Each row below holds a small network's activations on one input, seen along a few directions.
Each table varies a few parts of the input and shows all the possible inputs, shuffled.
A made-up example of a description, with smaller parts first: ring(5) and (point or ring(11) or (values(3) and line(4))).
Shared parts are said once, and a part with two or three values counts as separate values.
In the rows, 128 means zero.

Other details of the inputs shift rows strongly along two fixed directions, in all tables alike. That doesn't count.

A family of inputs:
row 1: [138 133 120 123 125 122 124 118 119 125 136 138 122 121 128]
row 2: [106 141 118 148 108 120 101  99 147 143 139 128  87 135 112]
row 3: [ 92 154 120 166  86 109  91  96 145 133 155 137  79 128  92]
row 4: [ 80 108 144 118 171 125 181 122 140 139 122 110 145 163 127]
row 5: [148 137 119 122 117 125 117 123 118 126 137 146 123 113 132]
row 6: [172 133 121 107 128 136 123 141 118 121 128 154 140  98 159]
row 7: [173 139 127 110 122 132 116 152 121 117 135 156 140  96 160]
row 8: [153 136 118 114 130 127 122 129 117 122 133 138 124 118 138]
row 9: [137 133 120 129 119 126 124 118 126 126 134 143 124 116 132]
row 10: [127 147 129 138 106 118 110 130 130 130 151 139 110 118 120]
row 11: [ 72 161 134 177  76 103  97 103 155 148 160 121  70 136  81]
row 12: [142 147 127 118 128 125 113 150 132 129 140 134 115 114 141]
row 13: [154 146 128 111 134 125 120 155 124 126 140 136 125 115 145]
row 14: [148 112 110 136 125 146  96 121 109 120 101 117 118 135 122]
row 15: [155 142 130 123 117 125 121 150 125 124 144 146 131 106 143]
row 16: [ 92  98 152 112 173 124 196 128 124 140 118 104 166 166 129]
row 17: [123 161 133 141 100 121  97 148 148 142 146 128  86 114 124]
row 18: [170 143 123 101 136 130 113 159 121 120 133 143 127 106 158]
row 19: [102  84 133 111 175 131 189  99 118 139 112 116 165 168 131]
row 20: [153 126 123 119 121 132 124 124 126 132 129 148 135 114 146]
row 21: [ 43 107 125 150 144 125 161  72 158 148 123 109 107 167  98]
row 22: [153 141 132 121 119 129 120 150 129 124 140 148 133 102 149]
row 23: [ 73 163 123 177  84 105  89  95 157 140 161 120  61 137  78]
row 24: [ 82 155 135 157 103 111 107 120 156 147 146 113  80 138 102]
row 25: [149 136 118 109 137 131 122 134 126 127 127 138 122 116 147]
row 26: [177 129 121 106 123 130 120 137 109 128 134 151 139 111 149]
row 27: [179 154 136 102 128 125 115 179 117 129 138 136 130 104 156]
row 28: [149 146 129 124 116 120 113 144 121 125 150 140 120 111 131]
row 29: [174 138 117  98 141 132 122 146 113 122 128 143 133 109 155]
row 30: [159 119 134 133 104 141 114 148 123 109  99 113 163 110 130]
row 31: [ 96 132 120 170 104 135  86 114 134 123 117 103  86 143  87]
row 32: [141 135 103 151 106 143  71 118 116 114 111 118  94 121 109]
row 33: [182 133 118 104 128 139 108 152 120 132 129 148 125 103 160]
row 34: [153 138 125 117 125 122 119 138 116 121 141 143 128 114 137]
row 35: [126  99 147 101 170 131 193 142 119 126 120 128 183 143 149]
row 36: [136 125 117 144 120 144  93 137 117 111 109 108 113 131 114]
row 37: [152 141 140 122 117 122 128 159 124 132 139 138 135 111 142]
row 38: [114  76 126 121 176 154 161 119 104 113  83  97 164 162 126]
row 39: [154 148 133 109 136 124 122 160 124 126 138 134 129 117 144]
row 40: [156 124 129 130 125 146 100 158 110 117 104 107 126 126 128]
row 41: [ 35 114 129 156 147 113 161  73 153 145 130 104 109 178  88]
row 42: [127 142 117 144 101 117 101 104 130 137 145 138  96 126 110]
row 43: [178 145 135 104 126 126 120 168 111 120 142 149 143 102 151]
row 44: [148 152 132 122 122 121 113 151 124 125 146 135 119 117 131]
row 45: [125  97 147  88 188 140 193 153 124 133 111 122 174 145 158]
row 46: [127 149 133 137 112 116 112 134 130 129 151 134 111 121 115]
row 47: [127  96 151  95 176 137 196 145 121 127 113 131 189 138 158]
row 48: [126 128 115 163  86 137  86 108 137 107 110 119 126 115 102]
row 49: [143 118 124 143 106 141 112 129 129 105 102 115 155 115 122]
row 50: [177 127 120 111 123 133 121 138 114 128 131 152 141 107 152]
row 51: [  9  93 119 197 109 126 144  28 165 132  97  84 117 178  54]
row 52: [124  97 156  97 171 134 197 148 122 135 112 125 186 140 157]
row 53: [103  89 137 100 186 139 192 126 130 133 110 120 164 155 147]
row 54: [ 92  88 139 118 170 129 196 108 126 130 116 124 172 158 133]
row 55: [128 138 123 165  80 134  85 121 141 108 114 116 124 113 103]
row 56: [ 91  93 129 118 170 128 180  93 129 145 115 114 150 170 124]
row 57: [151 141 140 116 123 119 128 157 117 131 141 132 132 116 137]
row 58: [166 114 114 135 104 144 103 122 119 110  98 125 156 110 133]
row 59: [ 43  80 145 124 188 132 214  98 148 148 113  99 156 183 118]
row 60: [ 73 159 117 177  86 106  86  86 154 136 155 125  61 138  80]
Each input here is: line(6) and (values(2) or line(8)).
- The inputs of row 46 and row 57 match in every part but the line(6) part. If row 4 is changed in the same way as row 46 into row 57, which row does it become? => row 24
- Change only the values(2) part in row 58. List by row number the other rows that result. => row 14
- A walk changes only the line(6) part. It starts at row 16 and steps to row 44. List the rest of the walk in order. => row 23, row 60, row 8, row 19
- Change only the values(2) part in row 55. List by row number the other rows that result. => row 31
- List by row number the other rows that have the line(6) part in common with row 34. => row 3, row 7, row 18, row 38, row 41, row 48, row 53, row 54, row 60

A family of inputs:
row 61: [244 130 125  66 136 148 128 180  85  93 116 172 188  70 196]
row 62: [ 89 146 137 161  99 131 105 132 168 133 130 112  99 118 104]
row 63: [161  82 130  91 175 137 178 139  79 122 104 117 192 141 147]
row 64: [ 75 135 115 168 114 119 111  70 132 130 133 120  87 149  81]
row 65: [ 70  91 154 125 162 136 201 116 145 138  92  88 178 169 127]
row 66: [246 122 108  60 170 154 118 189  86 123 111 167 153  90 206]
row 67: [ 69  73 124 112 181 135 212  71 147 137 106 118 177 169 131]
row 68: [182 211 127 116  96  95  74 183 123 142 199 171  62  88 143]
row 69: [121 153 126 170  75 122  81 136 144 116 138 128 101 108 109]
row 70: [131 105 145 101 170 142 164 150 113 127  96  97 161 153 143]
row 71: [ 85 139 133 182  73 118  94  90 152 128 138 125 105 139  79]
row 72: [157 148 119 146  71 122  91 122 122 120 142 142 115  98 112]
row 73: [150  75 141  93 189 144 182 141  91 114  97 114 202 159 145]
row 74: [ 53 158 149 154 108  75 146 106 169 166 183 141  86 143 104]
row 75: [102 151 116 176  92 118  74 123 134 121 139 106  76 130  93]
row 76: [ 75  70 133 118 181 140 202  82 146 149 102 128 158 165 142]
row 77: [217 181 121 111  91 145  36 211 120 107 140 140  84  65 150]
row 78: [ 75 133 102 154 120 122 108  64 149 140 139 118  79 151  94]
- What is each input in this table made of? => values(2) and (point or line(8))
- The inputs of row 71 and row 73 match in every part but the values(2) part. If row 72 is changed in the same way as row 71 into row 73, which row does it become? => row 63
- Change only the values(2) part in row 65. List by row number the other rows that result. => row 70

A family of inputs:
row 79: [180 187 119 134  73 117  58 157 133 119 165 164  85  74 136]
row 80: [117 106 144 105 164 125 182 133 120 131 127 124 165 143 141]
row 81: [114 107 156 105 167 134 181 165 130 129 113 107 171 142 146]
row 82: [157 154 115 147  83 128  71 135 124 114 134 135 102 100 120]
row 83: [114 141 125 134 122 118 121 118 138 142 147 133 100 132 121]
row 84: [ 82 124 138 163 112 133 121 120 149 126 111  94 117 144  96]
row 85: [147 113 124 119 143 140 128 137 112 121 113 124 140 133 136]
row 86: [180 167 114 145  71 127  52 146 121 114 139 142  94  88 126]
row 87: [ 71 125 150 149 130 121 149 132 152 142 129 101 123 153 106]
row 88: [ 86 146 128 153 115 114 115 110 144 145 149 125  82 144 103]
row 89: [ 66 130 128 147 135 115 144  92 150 143 142 119 101 155 102]
row 90: [ 80 144 133 160 104 109 121 102 151 144 152 128  95 139  98]
row 91: [222 160 127  95 112 128  95 190 105 117 150 166 136  74 173]
row 92: [174 191 120 144  63 111  47 156 131 127 171 156  72  80 126]
row 93: [146  94 148  77 189 133 204 155 101 127 115 124 196 143 162]
row 94: [ 81 126 129 139 130 118 146  97 149 145 138 126 111 144 114]
row 95: [ 61 127 135 155 126 111 148  93 151 139 144 121 114 152  97]
row 96: [122 109 133 100 167 128 175 127 126 136 125 132 152 140 148]
row 97: [ 97 139 125 141 119 115 124 104 147 146 147 131  96 137 113]
row 98: [225 158 124  84 128 133  95 193  99 120 144 161 130  80 178]
row 99: [ 84 112 121 151 128 129 132  87 140 136 117 111 113 155 101]
row 100: [169 115 153  83 168 140 169 195 112 123 112 122 184 122 173]
row 101: [145 126 134 105 145 127 151 140 123 135 132 142 147 122 153]
row 102: [ 73 129 135 149 122 115 147  96 150 142 142 126 112 145 104]
row 103: [113 109 138 104 176 129 176 135 120 129 126 123 152 152 140]
row 104: [124 112 133 101 168 127 171 128 127 131 126 133 152 139 147]
row 105: [190 174 102 138  73 130  40 145 126 111 141 152  84  77 134]
row 106: [ 85 116 126 159 112 127 128  89 142 131 120 117 119 146  98]
row 107: [110 109 143 108 166 122 181 130 119 130 126 118 164 152 132]
row 108: [229 166 118  87 115 131  86 187 111 115 147 170 128  68 180]
row 109: [130 105 131 122 143 134 149 125 113 123 107 113 158 144 127]
row 110: [160 160 113 150  78 127  63 135 127 111 137 142  99  93 120]
row 111: [119 110 143 105 164 124 177 134 119 126 128 125 166 142 141]
row 112: [177 166 113 148  69 127  49 145 122 115 141 142  92  89 122]
row 113: [173 110 142  79 167 137 175 163 106 125 125 145 184 118 173]
row 114: [148 116 120 117 134 136 127 126 119 124 113 130 139 125 140]
row 115: [ 88 113 126 156 114 128 130  91 140 131 120 116 124 147  98]
row 116: [ 88 120 116 155 117 127 121  86 143 132 120 116 105 144 101]
row 117: [102 132 119 156 109 127 101 102 136 132 125 118  95 138 100]
row 118: [202 142 115 107 117 141  95 160 108 106 121 150 144  87 161]
row 119: [224 161 120  89 114 130  90 182 111 124 147 166 127  73 177]
row 120: [ 64 131 148 152 129 119 147 128 156 135 130  99 120 152 102]
row 121: [ 69 125 123 171 105 120 118  84 142 132 124 103 102 154  79]
row 122: [ 74 125 116 166 112 126 115  81 147 135 124 111  92 150  89]
row 123: [187 127 115 105 124 143 109 150 113 115 116 144 144  98 156]
row 124: [150  82 133  90 184 149 174 140 100 121  95 119 186 144 155]
row 125: [ 97 139 129 142 124 117 124 118 138 143 147 125  95 143 111]
row 126: [ 74 127 132 143 137 118 145 106 142 143 140 118 103 155 106]
row 127: [189 175 110 144  67 127  41 153 119 105 143 146  92  77 128]
row 128: [161  91 128  92 165 146 164 137 108 121  98 129 181 130 161]
row 129: [ 75 126 138 170 106 129 115 115 152 131 116  93 111 148  89]
row 130: [155  82 130  89 181 149 176 137 103 121  96 121 187 142 159]
row 131: [102 133 114 157 108 128 101  96 140 125 127 119  96 135 101]
row 132: [183 141 128  94 138 130 129 163 116 121 138 154 148  97 167]
row 133: [173 183 122 156  61 131  34 172 138 107 136 127  84  80 118]
row 134: [ 98 143 126 143 116 114 121 104 147 146 146 133  92 136 113]
row 135: [ 80 128 130 143 126 116 142  95 150 149 139 127 107 147 111]
row 136: [120  97 132 126 147 136 158 118 119 123 107 119 163 143 130]
row 137: [ 74 113 126 164 115 126 133  86 143 130 120 112 119 149  93]
row 138: [152  97 141  77 186 138 198 150 111 129 115 137 191 130 174]
row 139: [ 85 148 131 158  99 111 117 100 152 143 152 133  92 134 101]
row 140: [183 177 105 149  58 127  34 140 131 119 146 152  80  77 126]
row 141: [149  83 136  99 169 145 177 138 105 117  99 122 195 139 152]
row 142: [126 103 126 120 155 142 148 127 115 121 107 117 147 143 131]
row 143: [153  88 133  98 164 147 173 137 107 114  98 128 190 130 155]
row 144: [158 157 112 148  81 129  69 132 130 111 135 144 103  95 122]
row 145: [108 102 125 127 149 138 146 113 123 127 108 115 140 147 122]
row 146: [ 64 124 139 151 125 111 151  94 146 145 142 116 113 158  98]
row 147: [145  91 147  80 188 135 205 153 108 126 116 133 199 136 168]
row 148: [118 106 138  99 176 130 179 134 119 135 123 126 154 146 145]
row 149: [147 113 119 117 136 137 128 125 120 124 114 129 142 127 138]
row 150: [152  88 132  95 169 145 174 134 108 121  97 126 189 134 159]
row 151: [212 163 131  97 111 125  96 185 104 121 147 155 131  85 162]
row 152: [ 91 110 121 148 122 129 131  88 142 135 117 115 121 148 105]
row 153: [172 103 126  96 154 147 152 145 108 115 103 134 177 116 162]
row 154: [122 101 127 119 162 141 154 126 114 117 106 114 153 148 130]
row 155: [ 97 144 128 148 109 115 120 105 148 145 149 134  99 132 111]
row 156: [ 71 127 118 167 114 125 109  85 144 129 124 109  92 151  85]
row 157: [ 90 143 134 152 110 109 123 108 140 144 149 120 100 143  97]
row 158: [101 134 122 163  98 121 101 101 135 130 128 112 103 140  90]
row 159: [ 97 141 127 142 121 116 125 108 144 146 146 129  94 139 114]
row 160: [ 69 127 129 145 135 117 148  93 149 147 140 120 101 155 105]
row 161: [ 60 126 134 148 135 115 146  93 147 151 139 116  99 162  99]
row 162: [236 159 115 104 102 138  69 188  94  98 128 150 138  72 162]
row 163: [125 165 122 141 105 115  88 130 138 132 155 139  81 115 116]
row 164: [128 100 123 115 152 139 153 117 122 121 105 123 160 137 138]
row 165: [127 111 143 128 140 142 141 150 127 121 100 102 156 136 130]
row 166: [148 116 124 119 141 139 127 138 112 121 112 125 138 131 137]
- What is each input in this table made of? => values(2) and line(4) and (point or line(10))
- The inputs of row 151 and row 107 match in every part but the line(4) part. If row 161 is changed in the same way as row 151 into row 107, which row does it become? => row 163
- The inputs of row 140 and row 153 match in every part but the line(4) part. If row 125 is changed in the same way as row 140 into row 153, which row does it become? => row 126
- The inputs of row 139 and row 102 match in every part but the line(4) part. If row 146 is changed in the same way as row 139 into row 102, which row does it become? => row 80
- Change only the line(4) part in row 149. List by row number the other rows that result. => row 105, row 114, row 116
- List by row number the other rows that have the line(4) part and the values(2) part in common with row 164. => row 105, row 110, row 118, row 127, row 131, row 133, row 144, row 154, row 156, row 162
- A walk changes only the line(10) part. It starts at row 109 and steps to row 86. List the rest of the walk in order. => row 136, row 106, row 150, row 128, row 114, row 99, row 117, row 166
- Change only the line(10) part in row 155. List by row number the other rows that result. => row 83, row 91, row 92, row 97, row 98, row 113, row 119, row 125, row 157
